These are the activations of a small neural network, seen along a few directions. Each row is one input.
In each table, some parts of the input vary, and every possible input appears once, in random order.
A made-up example of a description, with smaller parts first: one of 5 places around a ring, together with either a single point or one of 9 places around a ring or (one of 3 separate values, together with one of 6 places along a line).
Shared parts are said once, and a part with two or three values counts as separate values.
In the rows, zero is written as 128.

Table:
r1: [147  62  67 105  93  60 112  61 136 129 174  80 103 182]
r2: [152 146 142 111 196 143  81  86 165 124  88  96 127 235]
r3: [135 146  96  98  77 101 125 107 117 127  24 102 121 180]
r4: [ 81  63  93 100 111  49 115 128 131 150 184  64 111 158]
r5: [121 148 149 169 197 222  81 160 119  77 114  94 133 117]
r6: [149 193 219 149 158 186 129 135 114 138 157 153 181 139]
r7: [ 89 169 135 151  73 189 127 142  79 102  97 161 154  66]
r8: [109 140 123 104 211 102  91 151 184 108 100 103 179 200]
r9: [177 141 120  95  81 135 108 106 111 146  27 119 100 128]
r10: [ 80 141  84  67  97  90 123 161 134 126  45 115 143 160]
r11: [ 81 157 136 111 212 109 119 141 200  93 123 152 158 165]
r12: [120 166 148 180 190 211 108 117 144  97 154 153 193 115]
r13: [188 178 166 150 197 151 173 139 152 140 148 188 156 178]
r14: [178  56  83 133 104 109  79 134 126 138 187  77  83  58]
r15: [107 174 103 106 112  85 194 141 148 123  87 208 127 115]
r16: [ 51  61 120 117 107  67 141 143 163 137 195 116  84 132]
r17: [110  88 118 140 118  36 175 112 144 142 216 160  91 115]
r18: [107  62  76 171 115 124  94 121  83 102 208  90 124  63]
r19: [202 146 182 107 165 170  82 115 165 117  84  98 107 174]
r20: [113 167 192 129 215 126 169 137 167 122 125 177 118 163]
r21: [172 126 157 137 206 199  68 136 145 124  91  94 119 111]
r22: [166 177 107 124  89 125 206 143 113 157  94 214 143 130]
r23: [158 144  95 105 100 163  93 141 103 128  44 112  95  64]
r24: [101 149  87 131 106 181 109 163  63  93  69 114 131  67]
r25: [ 86  74 134 181  83 154 128 114  92 130 227 119 128  70]
r26: [ 45 158 109  86 112  92 163 160 146 120  66 143 132 117]
r27: [151  91 157 150  96  87 198 130  94 181 218 153 100 121]
r28: [130 173 159 139  72 167 166 124  78 167  95 175 170  94]
r29: [130  91 167 168  64 129 166 107  88 170 232 132 141  98]
r30: [205  51 116 128  79  79 113  86 137 131 168  80  90 122]
Changing only one part turns r3 into r1. The same change can be made to r9. Which row results? -> r30
Describe the family of inputs behind these rows. -> one of 3 separate values, together with one of 10 places around a ring
Which other rows does r11 become when the place on the ring of 10 takes its other values? List them by row number. -> r2, r5, r6, r8, r12, r13, r19, r20, r21
Which other rows does r11 become when the choice among 3 separate values takes its other values? List them by row number. -> r16, r26

Table:
r31: [126 177 155 142 167 152 146 130 130 122 113 163 160 141]
r32: [125  97 128 147 104 100 136 119 127 142 195 127 123 117]
r33: [124  63  76  71  95  59 111 119 147 126 106  68  69 162]
r34: [129 179 150 141 155 158 145 134 125 127  99 161 156 131]
r35: [125 105 121 147  88 112 151 122 104 145 178 142 116  93]
r36: [125 104 131 146 101 108 150 120 111 150 191 141 114 108]
r37: [122 145 101  65 157 111 101 141 170 111  29  84 112 193]
r38: [131 170 133 133 139 169 133 142 115 116  82 157 156 113]
r39: [133  87 120 133 108 109 125 124 126 139 179 113 107 106]
r40: [125 169 158 135 170 151 130 139 143 118 111 153 151 147]
r41: [138 156 156 128 171 160 119 139 143 113  99 134 144 146]
r42: [134 156 142 128 166 167 101 127 136 106  84 120 150 145]
r43: [129  80 111 137  99 115 105 114 119 135 163  96 110 112]
r44: [125 104 111 138  73 120 139 123  97 140 163 130 123  77]
Changing only one part turns r41 into r39. The same change can be made to r38. Which row results? -> r44
Describe the family of inputs behind these rows. -> one of 2 separate values, together with either a single point or one of 6 places along a line
Which other rows does r42 become when the choice among 2 separate values takes its other values? List them by row number. -> r43

Table:
r45: [ 94 141 107 144 115 153 120 138  95 119 121 143 132  75]
r46: [132 140 136 116 178 147  83 129 172  92 119  97 151 168]
r47: [ 84 141 127 134 117  98 161 134 138 136 161 161 164 130]
r48: [122  29  46  98  17  70 107 112 108 128 143  64  63  89]
r49: [ 99  37  60  91  44  24 149 112 139 156 171  74  62 144]
r50: [183 135 156 128 175 143  96 101 143 136 119 117 120 159]
r51: [137 137 141 140 108 105 180 116 110 162 173 180 132 123]
r52: [155 135 155 132 167 151  90 118 143 134 115  95 133 174]
r53: [128 158 144  95 122 114 145 127 148 140  90 141 140 187]
r54: [108 131 156 136 124  99 188 146 124 148 162 165 120 109]
r55: [106 110 139 165 169 145 112 138 129 105 186 119 124 120]
r56: [118 147 101 111 149 164 104 143 120  92  38 119 132 125]
r57: [159 134 151 125 183 150 100 142 169 122 114 118 118 153]
r58: [163 120 161 166 144 138 130 108 110 141 207 132 119 105]
r59: [121 138 130 133 198 144  82 132 170  96  98 103 119 169]
r60: [174 152 122 118 122 163 123 104 113 128  59 136 128 112]
r61: [114 134 147 147  95 103 178 128 119 153 168 159 143 136]
r62: [ 96 157 122 102 163 103 141 144 162 107  67 138 125 180]
r63: [119  15  83 109  80  76  89 102 143 141 206  37  54 126]
r64: [122 116 139 161 148 140 108 138 138 109 200 119 154 122]
r65: [ 72 142 131 128 128 108 162 139 133 127 155 161 128 125]
r66: [144 110 155 168 133 147 123 127 113 134 206 118 137 132]
r67: [134 124 128 148 104 148 142 151  86 135 131 154 129  65]
r68: [125 156 104 104 132 155  95 132 127 103  49 118 162 128]
r69: [133 108 170 161 158 137 117 135 126 142 197 132 116 103]
r70: [125 150 149  95 153 108 158 148 153 130  81 146 120 163]
r71: [146 146 126 102 133 169 119 142 125 118  50 134 128 107]
r72: [111 140 106 148 103 144 128 134  94 120 134 133 163  73]
r73: [156 129 128 144  92 157 141 110  70 140 143 158 136  69]
r74: [134 136 119 163  78 151 140 121  86 140 133 143 148  83]
r75: [103 161 130  98 144 102 139 134 169 116  80 135 154 172]
r76: [151 154 116 120 110 157 113 119 113 129  53 123 146 131]
r77: [156 161 142  95 138 112 163 118 137 144  93 151 126 165]
Describe the family of inputs behind these rows. -> one of 3 separate values, together with either a single point or (one of 2 separate values, together with one of 5 places around a ring)
Changing only the choice among 3 separate values turns r62 into r56. The same change can be made to r77. Which row results? -> r60
Which other rows does r71 become when the choice among 2 separate values takes its other values? List them by row number. -> r67
Which other rows does r54 become when the place on the ring of 5 takes its other values? List them by row number. -> r47, r51, r61, r65
Which other rows does r71 become when the choice among 3 separate values takes its other values? List them by row number. -> r57, r70
Which other rows does r61 become when the choice among 3 separate values takes its other values? List them by row number. -> r66, r74
